A small network was trained on made-up records. Each row is its average activation on records with the value named, seen along a few directions.
Values that are neighbours, or in one group, have similar rows; names and order tell nothing.
(in the rows, 500 means zero)
Strong random noise was added to every row along 11 fixed directions; ignore it. To show where, here is one row again and again, with new noise each time:
[612 515 553 567 545 590 815 505 356 377 477 334 364 357 387 470 435 504
 528 363 768 379 492 589 333 569]
[474 676 499 230 405 270 599 635 576 517 699 576 572 652 678 450 965 361
 420 246 756 447 481 231 583 631]
[377 498 449 491 541 515 282 652 529 330 472 534 341 611 406 545 498 444
 497 499 381 453 501 451 546 686]
[365 445 415 653 328 499 342 541 825 530 381 620 606 584 610 644 560 549
 367 542 612 324 556 551 578 412]
[635 600 434 410 713 420 418 604 457 223 545 479 276 730 516 469 594 385
 625 484 251 416 505 342 462 801]
[622 392 370 572 555 511 420 634 463 473 499 606 310 474 493 609 577 402
 553 453 492 331 633 399 595 751]
[592 641 634 359 492 483 618 340 403 295 535 444 498 683 493 273 436 542
 581 502 472 416 346 529 500 519]
[600 615 327 487 531 578 625 340 600 518 459 412 619 731 759 772 592 585
 325 572 590 359 529 588 267 326]
[406 323 514 736 566 401 364 674 479 280 311 479 217 395 385 590 532 482
 447 448 625 331 637 362 744 650]
[293 515 509 500 562 332 560 729 429 384 428 431 397 416 377 556 629 485
 404 373 690 508 508 335 409 583]
[700 442 458 649 494 541 615 496 547 365 450 477 346 496 600 541 572 492
 531 424 713 169 606 495 610 632]
[587 416 460 495 327 661 500 355 447 597 476 654 560 509 521 465 346 631
 562 600 557 262 469 624 601 489]
[713 469 503 482 571 394 617 362 515 549 471 453 490 565 708 530 687 614
 525 504 627 350 575 364 635 405]


TAMO, 15 values:
nolu: [313 538 741 646 194 626 433 378 750 433 541 646 706 447 265 186 150 451
 453 460 460 573 304 857 618 408]
sira: [419 565 635 342 523 677 432 616 448 286 679 317 287 561 461 277 525 533
 605 429 449 509 403 468 716 729]
sak: [597 343 369 696 429 457 429 518 587 584 401 703 588 435 692 421 403 611
 730 697 399 266 558 470 574 510]
fim: [463 522 436 683 415 583 534 420 589 503 392 509 593 499 591 696 497 513
 263 516 589 417 544 668 573 398]
sosid: [546 510 467 506 702 697 430 461 447 574 536 229 391 428 436 599 517 473
 585 513 334 853 553 584 391 431]
tano: [542 581 587 589 625 435 585 444 591 346 485 338 470 593 589 457 563 487
 415 441 524 442 548 484 538 466]
turog: [423 670 579 628 557 207 727 790 653 315 614 474 532 370 445 318 611 218
 507 277 517 620 526 371 189 695]
kuvab: [504 405 612 279 457 776 312 463 330 718 676 447 348 273 303 425 438 568
 711 448 559 727 463 588 781 521]
mozu: [165 481 414 381 557 640 657 630 396 590 345 239 472 364 452 689 472 918
 418 540 821 410 417 515 212 337]
kotor: [296 564 428 494 470 665 312 487 623 269 409 263 323 717 676 890 708 563
 178 423 751 330 588 513 789 423]
sov: [626 451 605 453 459 602 583 421 445 429 569 330 309 445 578 433 507 511
 593 394 764 406 498 521 758 496]
zuded: [313 482 523 531 461 495 544 613 482 415 471 418 549 400 457 401 448 500
 510 525 595 505 473 505 395 473]
sen: [315 411 564 476 615 370 337 588 259 541 493 476 378 426 251 663 519 258
 238 379 448 872 616 390 593 455]
lik: [378 686 594 272 630 434 387 592 683 443 633 307 506 609 479 394 536 378
 540 435 328 838 397 489 236 439]
zeris: [301 670 400 506 482 465 495 635 724 498 482 500 694 593 643 633 634 519
 358 599 394 617 445 499 231 451]
A value of TAMO combines one of 3 hidden first parts with one of 5 second parts; all combinations occur once.
- Changing only the second part turns nolu into sov. fim has the same second part as nolu; what does that change turn fim into? => kuvab
- Changing only the second part turns sosid into kotor. zuded has the same second part as sosid; what does that change turn zuded into? => sen

FUG, 12 values:
vive: [476 466 441 416 323 632 432 488 358 645 629 707 546 383 535 442 402 491
 527 536 530 371 443 519 642 609]
disef: [659 481 452 605 481 697 425 384 575 446 476 459 369 530 541 646 469 512
 546 487 518 388 596 634 608 500]
duv: [796 523 542 500 611 345 386 319 537 246 506 585 403 835 610 336 505 415
 602 560 191 328 489 373 707 609]
bepe: [470 448 549 764 617 575 365 393 773 339 330 405 500 638 405 632 273 459
 361 612 257 619 569 724 356 317]
los: [434 503 579 621 362 350 417 312 414 400 338 607 670 621 495 430 311 447
 336 696 419 501 455 539 548 346]
bepen: [450 409 269 499 637 564 411 456 460 675 360 429 550 475 603 759 462 679
 503 721 419 541 561 526 301 301]
kete: [787 591 458 238 666 555 500 488 477 522 645 577 498 698 622 248 504 628
 953 648  32 446 383 390 407 699]
bular: [584 410 472 417 528 323 490 496 286 727 552 700 567 354 470 427 554 533
 562 544 365 576 522 303 610 582]
limud: [354 557 443 357 384 722 340 441 643 504 461 496 588 692 528 543 333 774
 546 717 394 430 311 684 448 413]
mukif: [427 454 629 424 475 476 238 510 556 503 489 558 435 578 394 408 457 437
 551 472 332 592 481 504 759 507]
munen: [426 367 602 627 263 779 453 379 655 659 553 376 515 367 561 543 434 574
 389 442 837 499 587 725 764 273]
bas: [697 435 557 626 689 239 716 302 388 426 322 439 512 502 694 395 605 752
 578 651 527 318 567 299 710 351]
The values of FUG form a line.
- A walk along FUG starts at bepe and steps to its neighbour duv. Put disef, los, bepen, mukif in the order it reaches them. => mukif, disef, los, bepen
- Which values are neighbours of kete? Give them in the order they are listed. => limud, bas

KOV, 15 values:
pigo: [533 424 661 426 605 769 648 596 658 571 629 149 282 216 378 193 403 634
 926 360 652 605 501 627 345 542]
kul: [645 478 328 623 653 679 222 373 534 476 528 503 363 630 597 747 406 455
 389 696 150 578 651 624 599 581]
dus: [260 504 633 439 961 373 525 602 331 291 313  35 155 478 329 639 636 685
 356 408 593 669 617 289 513 372]
dolof: [429 570 577 335 475 293 524 345 197 483 456 648 733 616 291 395 200 390
 388 674 286 726 313 549 201 323]
rarot: [502 481 668 545 517 339 605 513 307  62 256 463 258 490 408 260 370 701
 693 531 578 135 383 408 653 644]
kos: [635 475 410 529 473 570 558 552 589 523 560 550 431 539 486 591 662 392
 486 346 546 409 573 502 591 666]
puve: [430 338 527 498 505 842 496 458 277 657 543 426 401 363 362 546 278 647
 416 490 582 510 507 666 587 462]
zanub: [497 442 540 302 656 602 553 765 281 803 689 445 362 134 249 449 542 440
 767 297 493 821 461 414 465 712]
bol: [501 611 442 345 236 716 505 396 421 617 802 575 654 591 650 704 689 180
 115 341 736 592 538 613 643 505]
tovok: [789 526 706 498 558 451 572 460 455 312 505 429 368 455 314 183 387 400
 847 405 340 553 395 541 462 638]
tode: [376 519 667 639 510 574 447 398 601 353 361 334 500 569 514 501 507 657
 365 556 549 527 450 542 688 324]
buku: [618 637 395 498 460 697 757 673 350 401 684 408 360 414 447 619 614 218
 522 252 764 522 522 610 278 753]
givet: [538 446 452 419 378 790 652 586 551 626 664 530 446 327 372 495 393 529
 631 335 738 341 488 651 356 621]
rupo: [350 608 519 439 424 156 277 462 611 376 476 685 711 691 636 254 576 448
 536 661 225 563 356 346 606 431]
dop: [495 448 534 783 531 310 678 699 432 453 478 466 368 208 357 508 518 233
 386 300 708 523 650 390 419 645]
A value of KOV combines one of 5 hidden first parts with one of 3 second parts; all combinations occur once.
- Changing only the second part turns bol into kul. givet has the same second part as bol; what does that change turn givet into? => dus
- Changing only the second part turns puve into dop. kos has the same second part as puve; what does that change turn kos into? => rarot
